These are the activations of a small neural network, seen along a few directions. Each row is one input.
Each table varies a few parts of the input and shows all the possible inputs, shuffled.
Descriptions start from the smaller parts, as in this example, which fits no table here: values(3) and (point or ring(9) or (line(4) and ring(8))).
Shared parts are said once, and a part with two or three values counts as separate values.

Other details of the inputs vary at random and push rows far along two fixed directions, the same in every table; ignore that.

Table:
r1: [-37 -26 -12   1 -35  -7   2  17  -3 -27  -6   7]
r2: [  7  70 -17  77 -34 -14 -17  59   4  -4  45 -30]
r3: [ 17  17 -12  11  -5  18   9  24 -21  60  18  24]
r4: [-10  69  38  32 -35  19  -3  33 -26  49  23  13]
r5: [ 17 -30  -3  11  53 -75 -37  14  19 -91  16 -30]
r6: [-12  59  31  43 -54   4  -1   7 -23  56   9 -22]
r7: [-18 -35   2 -44 -17 -50  33 -21   2 -92   3   4]
r8: [-16  41  -8   2 -49  27  39  36   8 -20  24  31]
r9: [  4  -4  34 -26  49  15 -36 -17  20 -27  -4 -13]
r10: [-26  45  37   0 -39   1   2  36 -22  -7  40  19]
r11: [  2   2 -16 -14 -21   5 -14 -16  20 -17  -9 -19]
r12: [ -1 -19  28 -20  25  -8 -27 -42  18 -34 -15 -45]
r13: [ 17  14 -20   9   1  28  -9 -28  29  23 -29 -33]
r14: [  0 -26  -6  -1  47  27 -34   8  21  16 -29  10]
r15: [  7  14  16  26  19  24  12 -34  22  31 -24 -46]
r16: [-24 -15   8 -22 -42 -61  15  14 -14 -38  11  18]
r17: [ 14  25 -18   3 -18  26  45  11 -19  22  28  18]
r18: [ -3  -1   5 -30   3 -22  30   4  -1 -50   7  31]
r19: [-15  38   2 -10 -51  10  -2  46  -5  -9  30  36]
r20: [-11 -13 -15   0 -13   6  25  36 -35  11  25  36]
r21: [-50 -24  -5   2 -42 -50  37  13 -27 -49  14  31]
r22: [  2 -53   4 -11  26 -43 -12 -22   9 -20 -32  -1]
r23: [ 31  32  -9  20   8 -12  -7 -32   2  65 -32 -24]
r24: [-22  -1  38 -29   8  -6 -16   4  -3 -53  26  12]
r25: [  7 -14  28 -22  66  21 -28 -29  28 -27 -16 -20]
r26: [-17 -17 -14   5 -65 -15  38  19 -40  -5  33  17]
r27: [-26  17   7   3 -28 -27  29  55 -33  -1  14  54]
r28: [-40 -41  29  -1   3 -18  -7  -2  -8 -36  -3 -12]
r29: [ -5  -9  28  18  60  23 -32   1   7  35 -24  -7]
r30: [  2  -1  28  -3  43  24   4 -13  23 -16  -7 -12]
r31: [ 40  12 -16  12  19  31  -5   0 -15  69  -5   5]
r32: [  9 -20  -5  16  71   0 -12  -4   9  40 -37  21]
r33: [-24  66  31  32 -76  -5  18  19 -28  35  29 -12]
r34: [-37 -54 -24  -8 -32 -16  39   1 -32 -45  29  18]
r35: [  4 -49 -24   2  55  22   2  -7  -6  15  -5  18]
r36: [  5  52  20  36 -14  15 -12 -19  -1  65  -5 -39]
r37: [ -4 -16 -22 -31 -46 -17  30 -10 -25 -40  31  -1]
r38: [  6 -24 -17 -26   8  15  41   3  -3 -36  21  20]
r39: [ -8  33 -16  13 -54  15  29   2   9   4   2  -9]
r40: [ 40  27   1  24  54   7 -28   0  13  94 -39   7]
r41: [ 27  44  -4  11  18   5  12   0   3  36 -16  10]
r42: [-12 -10  14 -39 -18 -41   4  28 -20 -61  19  47]
r43: [-35  26  42  17 -30   2  -1  41 -23   0  30  32]
r44: [-26 -39  -7 -52 -34 -23 -14  -6  13 -93  16   2]
r45: [ 13  22  -6  -7  13  31 -30   5  21  16  -4   8]
r46: [ 44 -56 -15 -36  84  19 -35 -29  19   9 -22 -10]
r47: [-22  37  29  33 -42  -3  -2   9 -13  41  11 -17]
r48: [ 30 -11 -27   0  10  12  -2 -35  -4  40  -8 -28]
r49: [ -3 -17   4 -35  15 -24  32   0   9 -65   1  28]
r50: [ 51   9 -22   2  50  38 -12 -23   5  62 -17 -15]
r51: [ 10  42  18  33   4  24  -3 -29  10  52 -18 -48]
r52: [  8  -8  -7 -24  29  31 -11  -8  34 -27 -13   4]
r53: [ 18  35  16  69  39 -14 -40  17  13   1  18 -62]
r54: [ -1 -31  -6  11  26 -27  -3 -12  -2  19 -42  -7]
r55: [ 15  25   3 -16  12 -17  -2   5  -4   6  -1  24]
r56: [  7   1  -2  14  19  31 -32  16  19  34 -18  20]
r57: [ -3 -77  -7 -23  36  -2 -43 -29  36 -36 -38 -12]
r58: [ 28 -41 -27  20  53 -31 -30   5   6 -60  24 -45]
r59: [ -1  30  10  21 -18 -17  12  40 -21  38   5  49]
r60: [-13  68  -8   7 -65  28  27  42  -5   0  31  28]
r61: [-33  28  42   2 -29  -3  -4  40 -16  -7  35  26]
r62: [ 13 -18  -9   2   9  16   7  15 -17  29  10  30]
r63: [ 15   3 -14  24  11  25 -40 -15  28  66 -38 -26]
r64: [ -1 -68 -24 -41   2  -7  39 -32   4 -71   6 -13]
r65: [  2  20 -20  24 -54   1  28  11 -32  58  20   1]
r66: [  5 -21 -12 -41   0   1  10   8 -18 -37  35  25]
r67: [ 23 -50 -23 -29  20  -4  -8 -34   0  -3 -10 -25]
r68: [  9  19  -3   9   9  28 -33  23  19  43  -9  16]
r69: [  0 -17 -28 -21 -34  -4  37 -16 -16 -29  21  -8]
r70: [ 18 -28 -19 -37  30  16  11 -12   1 -31  11   8]
r71: [-11 -13   5 -31 -11   5 -27  22   8 -46  10  29]
r72: [ 35 -30 -24   1  19  10 -13 -39  -7  42 -23 -32]
r73: [  8   4  -7   2 -12 -22  42 -20   7  -5 -19  -9]
r74: [-27   8  36 -19  -7   5  17   8   0 -57  28  11]
r75: [-26  30 -15  11 -80   8  51  15   2 -24  19   5]
r76: [-46 -58  25  -4  26 -13 -12 -21   4 -54  -6 -16]
r77: [-15 -25 -22  27  13  20 -14 -14  18  20 -29 -10]
r78: [ -8 -18  24  -7  22   2  -2 -42  20 -30 -15 -41]
r79: [-32  23  35  38 -48  -8   5  12 -19  26  13  -5]
r80: [ 18  23   6 -10  13 -16  -6  13  -3  20  -5  22]
r81: [  4  -3  -4 -28 -15 -44   8 -24  -2 -37  -7  -9]
r82: [  7   3 -28  42 -21  14  29   0 -33  78  -6  -9]
r83: [-11   1  -8 -15 -41  -6 -11   5   8 -20   3  -5]
r84: [ 39   6 -14   8  39  -6  -3 -50  23  38 -50 -36]
r85: [-16 -18   8 -30 -40 -61  10   1 -19 -57   8  13]
r86: [ 10  78  -8  19 -41  38   2  33   1  46  14  17]
r87: [ 17 -49  -1 -39  39 -44 -26 -38  18 -32 -35 -20]
r88: [ 45  45  -4   8  39   8 -12  -9  10  64 -31   0]
r89: [-16   7  22  35  45  30 -20   2   5  46 -12   1]
r90: [ 12 -48 -11 -23  29   5 -51 -33  32 -21 -36 -28]
r91: [-28  -1 -11  14  -2  25  -4  31   2   1   6  37]
r92: [ 30 -22 -28   0  19  21  22 -45   5  26 -19 -34]
Description of these inputs: values(4) and (point or (values(2) and line(11))).
Q: Changing only the values(4) part turns r5 into r2. The same change can be made to r23. Which row results?
A: r44
Q: Changing only the values(4) part turns r78 into r39. The same change can be made to r79. Which row results?
A: r57
Q: Change only the values(2) part in r92. List by row number the other rows that result.
A: r17
Q: Change only the values(4) part in r83. List by row number the other rows that result.
A: r33, r67, r87
Q: Start at r91 and move only the line(11) part, one step at a time. The first step leads to r14. Which rows follow, in order?
A: r56, r68, r71, r19, r45, r86, r60, r52, r8
Q: Change only the values(4) part in r90. List by row number the other rows that result.
A: r6, r72, r85
Q: Change only the values(2) part in r86. List by row number the other rows that result.
A: r11

Table:
r93: [ 27  17  -2  25  23 -11 -12 -12  14  32 -23 -28]
r94: [ -8  45 -10  15 -43   6  22  32 -19  16  26  28]
r95: [ -2   1  40   6  57   0 -56  -9  29  -2 -24 -17]
r96: [ -6 -27  -4 -15  -1   0  -1 -10  -6 -15  -2  -4]
r97: [ -4  47   4   9 -40  11  15  15   0  20   9  -1]
r98: [-26  33  -1  12 -66   8  38  27 -21   2  34  18]
r99: [ -3 -52   4 -31  19  -7 -15 -26  13 -44 -11 -19]
r100: [ 12 -37  -2 -27  41  11  -2 -20  11  -5 -21   3]
r101: [ 18  43  -9  25  -7  28  18  14  -5  82 -12   7]
r102: [-39  -9  39  -1  11 -14 -28  22   4 -40  15  13]
r103: [ 12 -14   3 -12  25   5 -18 -35  17   5 -28 -28]
r104: [ 5 42  1  3 -5  8 -2  3  7  2  7 -4]
r105: [ 23  12 -15  14  21  23 -11  -8  14  46 -24   3]
r106: [ 20  -6  -9   3  25  15   0 -18  -2  54 -26  -6]
r107: [-22 -24  -1 -14 -12  -1  14 -11  -2 -39  11   5]
r108: [  4  41 -15  48 -15   7  10   5 -16  65  -2 -17]
r109: [10 36 -8  8  1 14 14 16 -9 32  8 18]
r110: [23 55 -7 38 -6 29 -3 13 -1 62 11 -6]
r111: [  7 -23  -7  -8  34  18 -16 -17  27   7 -18 -16]
r112: [ 10 -32  -8  -9  30   1 -17 -26   7  12 -21 -17]
r113: [-14 -12  -5 -18  -5  -1   1   3   8 -41  15   9]
r114: [-11   1   0   4 -31 -15  24  10 -20 -14  17   9]
r115: [-29 -24   0 -22 -32 -14  14   1 -11 -46  23   7]
r116: [ 36   0  -6  -5  48  18 -18  -7  11  27 -11   1]
r117: [-12  36  -4  14 -51  13  28  33 -18  22  18  14]
r118: [-10  -3  -4   3 -33 -20  23   8 -17 -11  15  20]
r119: [-24 -22   8 -21 -31  -8  17  -3  -6 -57  17   5]
r120: [ -7 -11  39  10  52   3 -52  -2  24  -4 -18 -16]
r121: [-18  -5  -3 -23 -11  -6   8  18  -8 -55  26  18]
r122: [ -3 -23  -5  -2  -2 -29   6  13  -9 -33   8   2]
r123: [  6  23   3  27 -24  -1  13  -2  -6  28   6 -14]
r124: [ 12 -24   3  -9  26  18 -13 -23  21  -2 -21 -23]
r125: [ 29   3  -9   3  28  16 -21  -2  10  22  -9   3]
r126: [ 27  -8  -3  23  33  -8 -16 -13  15  25 -20 -31]
r127: [-13 -19   6 -24 -12  -2   3   6   9 -41   9  -2]
r128: [ 17   5  -7  28  20   9  -4 -23   8  46 -15 -23]
r129: [ 18 -37 -13   1  37 -23 -15 -11  11  -5 -21  -4]
r130: [  9 -36 -10 -20  33   9 -15 -14  22  -4 -23   1]
r131: [  5   7   9 -24  -2  -7 -10   4   8 -49  18   2]
r132: [-15  -6  -3 -18 -31 -21  24  10 -24 -10  21  24]
r133: [-14  -1  33  13  29   2 -35  18   4   0  -7   4]
r134: [-24 -26   1 -22 -25  -6  20   2 -14 -53  14  15]
r135: [-13 -25  -7 -11  -6 -23   4   6 -16 -38   5  -1]
r136: [ 12  11  -9   8  31  20 -13  -9  16  17  -5 -11]
r137: [ -9  42  -6  16 -47  11  23  30 -18  16  21  19]
r138: [ 10 -27   0  -9  22  -2 -17 -28  13   3 -18 -26]
r139: [ 16 -13  -1  -7  32  14 -21 -19  25  -4 -18 -17]
r140: [ 18 -16 -10   1  28  22  -9 -19  13  31 -29  -3]
r141: [ 15  18  -8  24  -5 -16  19  18 -16  38   3   8]
r142: [ 17  -3 -14  14  12   6  -9 -19   1  55 -23  -6]
r143: [-15 -29  -6 -19 -14  -5  12  -6  -5 -35   3  19]
r144: [-16 -44   1 -25   4 -32  -6  -6  -2 -68   5 -12]
r145: [ -3   1  -9   5 -25   2  10   1 -13  23  -2   9]
r146: [ 32  18   1  13  25  22 -23  -6  16  28  -5 -20]
r147: [ -9 -23  -5  -2  -3 -31   5   8  -2 -38  16   0]
r148: [-14  30 -14  25 -52 -16  26  28 -34  19  17  18]
r149: [-29  29  -4  13 -69 -12  31  21 -28   8  37  13]
r150: [-22 -26   2 -32 -22 -12  29   4 -17 -47  15  30]
r151: [17 34 -5 16 -8 18 -1 19 -9 25 13  5]
r152: [ -4 -15  27   9  48   2 -47   6  15   8 -22   6]
r153: [ -2   9  -3   6 -17  18  14   7  -8  15   1   3]
r154: [ 18   8   3  11  15  -3  -6 -27  12  18 -20 -25]
r155: [-19  49   9   5 -69   3  35  23 -17  -5  26  12]
r156: [ 18  60  -4  36  -9  29   2  10   2  60   3 -12]
r157: [-11 -51  -5 -36  19 -34   5  -2 -11 -58   2  10]
r158: [ 15  15   2  11  14  21  -3 -31  13  29 -26 -22]
r159: [ -5  32  -1  17 -45 -12  40  20 -29  29  23  24]
r160: [-21 -11   7 -29 -32 -29   7  -5  -6 -54  16   2]
r161: [ 7  8 -6 -9  5  8  8  6  0 10  0 18]
r162: [-13 -30   3 -29   6 -36  -7 -12   1 -71  -1 -12]
r163: [ -8 -22  36  -8  58  -3 -41   7  12  -5 -16  11]
r164: [ -7   3   4 -24  -7  -7  -2  -2  12 -45   6   4]
Q: Changing only one part turns r144 into r108. The same change can be made to r99. Which row results?
A: r115
Q: Describe the family of inputs behind these rows.
A: line(6) and (point or line(11))
Q: Change only the line(11) part in r157. List by row number the other rows that result.
A: r100, r101, r106, r109, r116, r132, r141, r150, r159, r161
Q: Change only the line(11) part in r112. List by row number the other rows that result.
A: r96, r114, r117, r121, r122, r134, r135, r137, r151, r153
